Each row below holds a small network's activations on one input, seen along a few directions.
Each table varies a few parts of the input and shows all the possible inputs, shuffled.
A made-up example of a description, with smaller parts first: one of 8 places around a ring, together with either a single point or one of 9 places along a line or (one of 3 separate values, together with one of 4 places along a line).
Shared parts are said once, and a part with two or three values counts as separate values.
In the rows, zero is written as 128.

Other details of the inputs vary at random and push rows far along two fixed directions, the same in every table; ignore that.
To show where, the next rows are all for the same input, with only those details redrawn:
[116 104 125 131 150 135 157 126 123 106 131 159 157 108]
[ 90  93 128  92 146 120 149 142 133  90 129 170 206 127]
[179 163 144 131  85 135  80 112 126 148 160  89  88 143]
[ 94 101 132  83 135 117 135 143 136  94 134 161 207 137]
[154 154 148  91  80 121  71 128 137 134 161  98 136 164]

Table:
R1: [114 106  93 128 149 137 159 133 135 136  83 144 144 118]
R2: [139 125  95 174 163 152 169 128 119 156  77 134 100  94]
R3: [105  96 132 146 147 127 151 134 122 114 116 158 145 130]
R4: [145 124  96 155 157 132 186 115 127 149 104 142  84  93]
R5: [ 84  86 133 103 146 111 141 147 140  95 127 171 199 141]
R6: [135 123 118 168 160 150 169 115 116 116 134 140  95  77]
R7: [126 137 120 179 156 155 157 127  96 133 116 131  79  98]
R8: [129 121 118 170 156 153 169 116 113 120 128 140  88  84]
R9: [ 94 101 132  83 135 117 135 143 136  94 134 161 207 137]
R10: [184 166 112 122 102 117 117 116 139 166 135  91  74 131]
R11: [161 166 145 133  90 121  79 115 136 145 163  74  80 127]
R12: [117 134 125 189 157 142 155 121 103 137 117 125  80  94]
R13: [160 124  84 150 151 135 153 111 133 141 108 128 105  99]
R14: [144 151 158 116  90 115  69 142 125 143 139  94 126 180]
R15: [ 66 107 144 106 152 105 137 150 134 100 112 150 196 151]
R16: [141 111 126 184 161 140 161 112 123 126 136 153 105  93]
R17: [169 170 147 148  89 139  81 125 106 155 134  88  76 153]
R18: [140 124 127 173 134 151 148 114 103 132 116 137  87 113]
R19: [103 134 155  72  96  96  75 141 160 113 147 115 176 176]
R20: [166 168 124 131 115 127 113 129 122 184 108  93  67 133]
R21: [ 72 103 133  86 135 107 132 146 144  93 131 146 191 131]
R22: [167 161 119 125 104 127 115 120 130 180 115  95  63 138]
R23: [175 160 145 132  81 137  80 114 123 149 152  89  80 149]
R24: [ 83 108 125 142 150 127 156 130 121 113 117 144 137 109]
R25: [127 130 120 170 143 154 155 119 104 130 121 130  78 102]
R26: [130 137 112  38  81 101  68 147 163 135 123  98 185 189]
R27: [114 145 158  66  89  92  64 141 165 116 159 107 179 176]
R28: [ 99 115 139 141 141 121 138 126 133 117 120 138 136 132]
What do these inputs look like to the network?
Answer: one of 4 places along a line, together with either one of 2 separate values or one of 5 places around a ring
Changing only the place on the line of 4 turns R7 into R25. The same change can be made to R15. Which row results?
Answer: R28
Start at R17 and move only the place on the line of 4, one step at a time. The first step leads to R18. Which rows follow, in order?
Answer: R23, R9
Start at R2 and move only the place on the line of 4, one step at a time. The first step leads to R1. Which rows follow, in order?
Answer: R26, R13
Change only the choice among 2 separate values in R22. List by row number the other rows that result.
Answer: R1

Table:
R29: [120 105 115  33 112  93 123 140 169 100 145 154 215 145]
R30: [ 88 114 130  59 108 108 105 157 142 123 101 138 206 177]
R31: [ 95 105 131 114 137 127 132 132 136  85 149 143 179 111]
R32: [157 160 160 182 112 147 115 113  97 146 144 102  45 127]
R33: [181 140 150 224 137 159 121  89 105 138 154 118  53 103]
R34: [100 121 103  84 151 114 152 150 148 135  94 140 167 122]
R35: [ 96  99 114 107 133 119 134 147 133 124  92 144 167 157]
R36: [179 183 105  92  84 116  81 133 140 175 123  65  89 161]
R37: [148  90 102 140 161 146 190 110 125 115 126 183 145  93]
R38: [ 75 115 144 108 143 109 149 141 127 102 133 145 158 126]
R39: [165 153 139 199 125 172 133 103  86 138 148 112  36  93]
R40: [176 179 123  60  57 112  47 150 131 171 124  65 128 199]
R41: [158 175 127 103  80 115  73 121 151 172 125  70  87 160]
R42: [173 148 145 188 111 168 104 100 104 128 160 104  69 111]
R43: [112  92 125 200 193 137 188 102 123  99 134 170 125  64]
R44: [ 94 102 114 177 182 152 200 118 103  99 128 167 108  56]
R45: [151 163 164 136  91 107  73 121 141 148 166  85  93 156]
R46: [105  91 140 207 189 143 190 121 106 106 118 185 121  89]
R47: [ 98 121 123  49 116 110 110 168 140 132  99 136 207 166]
R48: [ 89 106 106  97 139 106 140 144 152 124  95 135 161 144]
What do these inputs look like to the network?
Answer: one of 2 separate values, together with either a single point or one of 4 places along a line or one of 5 places around a ring
Changing only the choice among 2 separate values turns R34 into R47. The same change can be made to R31. Which row results?
Answer: R42
Start at R44 and move only the place on the ring of 5, one step at a time. The first step leads to R38. Which rows follow, in order?
Answer: R45, R43, R31
Change only the choice among 2 separate values in R38. List by row number the other rows that result.
Answer: R32
